These are the activations of a small neural network, seen along a few directions. Each row is one input.
In each table, some parts of the input vary, and every possible input appears once, in random order.
A made-up example of a description, with smaller parts first: one of 4 places along a line, together with either a single point or one of 9 places along a line or (one of 2 separate values, together with one of 8 places around a ring).
Shared parts are said once, and a part with two or three values counts as separate values.
In the rows, 128 means zero.

Other details of the inputs vary at random and push rows far along two fixed directions, the same in every table; ignore that.

Table:
r1: [ 88 218 129 153 144  97 100 127 144 172 150]
r2: [207  27 134 129 117 150 163 133 109  66 121]
r3: [ 71 158 152 136 123 109  96 146 155 161 143]
r4: [164 131 178 171  94 106 131  79  84 100 130]
r5: [111  72 108  53 143 175 150 161 161 144 141]
r6: [182 143 174 221 108  96  98  49  47  95 120]
r7: [ 83  82  36  69 137 147 175 153 147 113 101]
r8: [ 99 230 119 146 132  92  98 130 148 163 145]
r9: [ 81 177 142 112 112 115 105 124 151 159 145]
r10: [167 125 175 184  95  98 132  83  97 103 127]
r11: [244  43 134 131 165 151 171 115  69  54 113]
r12: [138 101  76  67 151 182 143 171 169 135 103]
r13: [118  66 105  77 138 168 166 169 178 155 132]
r14: [ 89 211 115 147 113 107  83 118 147 173 126]
r15: [178 154 189 222 121 101 103  53  53  88 108]
r16: [ 76 165 150 127 117 122 123 128 152 174 143]
r17: [ 99 237 132 143 143  89  99 133 149 162 131]
r18: [163 122 181 182  99  92 105  95  84  83 131]
r19: [ 67 164 153 123 123 115  92 139 143 159 148]
r20: [115  63 105  84 141 166 155 183 179 144 134]
r21: [ 72  69  45  76 149 152 177 150 143 122 106]
r22: [145 107  69  64 150 170 150 181 159 138 118]
r23: [ 77 173 144 117 112 110  90 141 147 151 144]
r24: [239  36 127 137 146 161 166 112  59  59 112]
Description of these inputs: one of 2 separate values, together with either a single point or one of 5 places along a line or one of 6 places around a ring.
- Changing only the choice among 2 separate values turns r3 into r18. The same change can be made to r24. Which row results? => r22
- Which other rows does r17 become when the place on the line of 5 takes its other values? List them by row number. => r8, r12, r14, r22
- Which other rows does r20 become when the choice among 2 separate values takes its other values? List them by row number. => r2

Table:
r25: [ 90 175  86 101 162 132 154 171 195 181 126]
r26: [129 191 196 179  75  74  89  93 111 133 149]
r27: [ 67 143 135  64 131 139 104 181 191 183 152]
r28: [189  61  90 116 135 164 166 118 109  91  96]
r29: [187  56 105 117 160 164 163 131  96  98 119]
r30: [ 76 138 123 100 124 153 114 182 210 191 154]
r31: [ 66 167  64  83 132 126 118 171 182 162 112]
r32: [234  81 241 222 102 101 118  44  27  62 130]
r33: [119   7 126 108 106 137 183 117 103  74 128]
r34: [120 202 169 207 128  88  92  69  75 138 130]
r35: [ 11 108 111 102 117 132 156 148 185 184 137]
r36: [ 71 172  79  80 159 128 126 178 171 165 139]
r37: [126 218 162 203 126  56 109  86  88 110 135]
r38: [ 83 181  80  83 155 118 145 179 190 162 133]
r39: [122 187 198 199  83  94  99  95 117 146 132]
r40: [117 183 196 195  84  78  76 101 116 124 159]
r41: [114 200 142 211 104  58  81  89  93 110 116]
r42: [199  38 149 106 127 163 155 130 129 109 141]
r43: [ 67 171  65  76 130 133 120 163 181 161 117]
r44: [ 72 168  83  82 143 161 124 152 172 187 120]
r45: [ 73 168  76  87 144 157 124 148 187 181 117]
r46: [ 71 152 119  75 105 142 117 186 197 173 139]
r47: [ 65 173  78  65 135 149 114 159 167 168 126]
r48: [120 195 146 225 112  73  91  84 100 131 110]
r49: [175  28 169 112 152 175 144 142 117  99 130]
r50: [179  61 102  95 150 159 148 132  86  79 123]
r51: [118 202 146 211 109  77  99  77 100 135 104]
r52: [184  59 102 105 149 174 157 116  92  99 111]
r53: [133 186 200 194  84  87  98  88 117 152 143]
r54: [192  62 103 119 163 158 172 134 101  95 118]
r55: [170  32 165  96 144 163 135 149 110  79 136]
r56: [179  63  98  88 141 161 147 123  85  79 117]
r57: [183  67  91  93 132 161 150 116 103  69 108]
r58: [194  41 145  90 119 150 146 136 123  89 147]
r59: [131 212 165 217 134  71 119  81  96 132 129]
r60: [181  60 101 101 153 152 154 138  89  78 125]
- What is each input in this table made of? => one of 2 separate values, together with either a single point or one of 6 places along a line or one of 11 places along a line
- Changing only the choice among 2 separate values turns r40 into r30. The same change can be made to r60. Which row results? => r29
- Which other rows does r51 become when the choice among 2 separate values takes its other values? List them by row number. => r31
- Which other rows does r30 become when the place on the line of 6 takes its other values? List them by row number. => r32, r39, r42, r49, r53
- Which other rows does r37 become when the choice among 2 separate values takes its other values? List them by row number. => r59

Table:
r61: [126  80  65  48 151 175 153 172 168 130 121]
r62: [203  66 160 121 128 154 153 124 105  82 125]
r63: [120 164 136 160 112 113 104 104 114 132 116]
r64: [ 66 171 115  81 139 139 107 186 207 200 141]
r65: [196  65 124 125 128 151 161 104  88  83 116]
r66: [183  62 119 137 141 135 160 120  93  72 115]
r67: [188  54 123 147 134 144 166 110  99  87 109]
r68: [122 172 135 148 118 104 113 100 112 125 130]
r69: [140  73  96  45 147 181 155 194 182 151 135]
r70: [125 167 133 168 112 102 130 105 123 135 122]
r71: [111 162 140 154 126 106 101 110 106 122 126]
r72: [134  71 102  49 148 181 149 191 185 144 128]
r73: [181  59 136 128 145 151 162 111  81  86 123]
r74: [109 155 145 175 132 102 126 112 116 134 124]
r75: [ 50 178  90  79 141 136 111 171 180 181 136]
r76: [114 156 143 164 119 115 106 100 114 138 119]
r77: [200  62 160 125 131 153 148 125 107  80 121]
r78: [ 58 184  79  76 128 139 109 170 188 182 129]
r79: [138 163 164 155 116 107 106 119 123 142 145]
r80: [ 81  23 116  49 107 169 155 180 184 134 142]
r81: [193  73 116 116 125 140 144 119  80  67 117]
r82: [127  81  63  53 143 178 144 177 165 127 113]
r83: [122 168 127 166 116  96 117 109 123 121 119]
r84: [122 163 133 172 116 102 124 106 124 133 117]
r85: [119 172 138 144 124  97 112 107 105 121 134]
r86: [112 166 146 149 132 103 115 104 105 126 137]
r87: [115 159 148 159 125 112 120  94 113 143 131]
r88: [136 160 162 158 117 109 104 117 123 142 149]
r89: [118 159 140 172 119 104 131 101 122 142 124]
r90: [120 164 140 157 120 109 114  97 115 135 125]
r91: [134 164 173 149 113 109 109 116 126 137 138]
r92: [198  71 110 132 123 137 165 116  97  71 112]
r93: [122 172 129 157 118  89 122 115 114 119 128]
r94: [ 51 176  87  92 146 125 130 174 189 182 136]
r95: [107 156 153 161 137 110 116 103 107 136 131]
r96: [117 168 137 146 127  97 107 107 107 119 132]
r97: [137  71  91  54 150 186 150 192 181 148 145]
r98: [ 64 167 109  86 141 141 103 184 206 200 150]
r99: [113 155 147 161 128 112 115  94 114 141 127]
r100: [112 159 145 172 128 102 132 110 114 137 128]
r101: [123 168 136 156 108 113 110 103 112 134 121]
r102: [ 52 171  92  88 135 146 116 162 188 199 130]
r103: [116  75  77  51 165 172 155 174 159 131 128]
r104: [204  53 145 134 133 153 140 126 101  84 134]
r105: [209  55 146 128 131 148 143 128 101  87 129]
r106: [109 156 148 163 128 113 106 109 106 133 123]
r107: [185  59 131 131 135 154 153 115  79  82 116]
r108: [ 79 117 188 150  72  97 114 106 126 128 153]
r109: [119 168 129 161 122  89 116 116 116 117 124]
r110: [118 168 133 149 118 100  98 113 106 117 124]
- What is each input in this table made of? => one of 2 separate values, together with either a single point or one of 6 places along a line or (one of 3 separate values, together with one of 6 places around a ring)
- Changing only the choice among 2 separate values turns r69 into r64. The same change can be made to r81. Which row results? => r110
- Changing only the choice among 2 separate values turns r92 into r83. The same change can be made to r102. Which row results? => r76
- Which other rows does r84 become when the choice among 2 separate values takes its other values? List them by row number. => r70
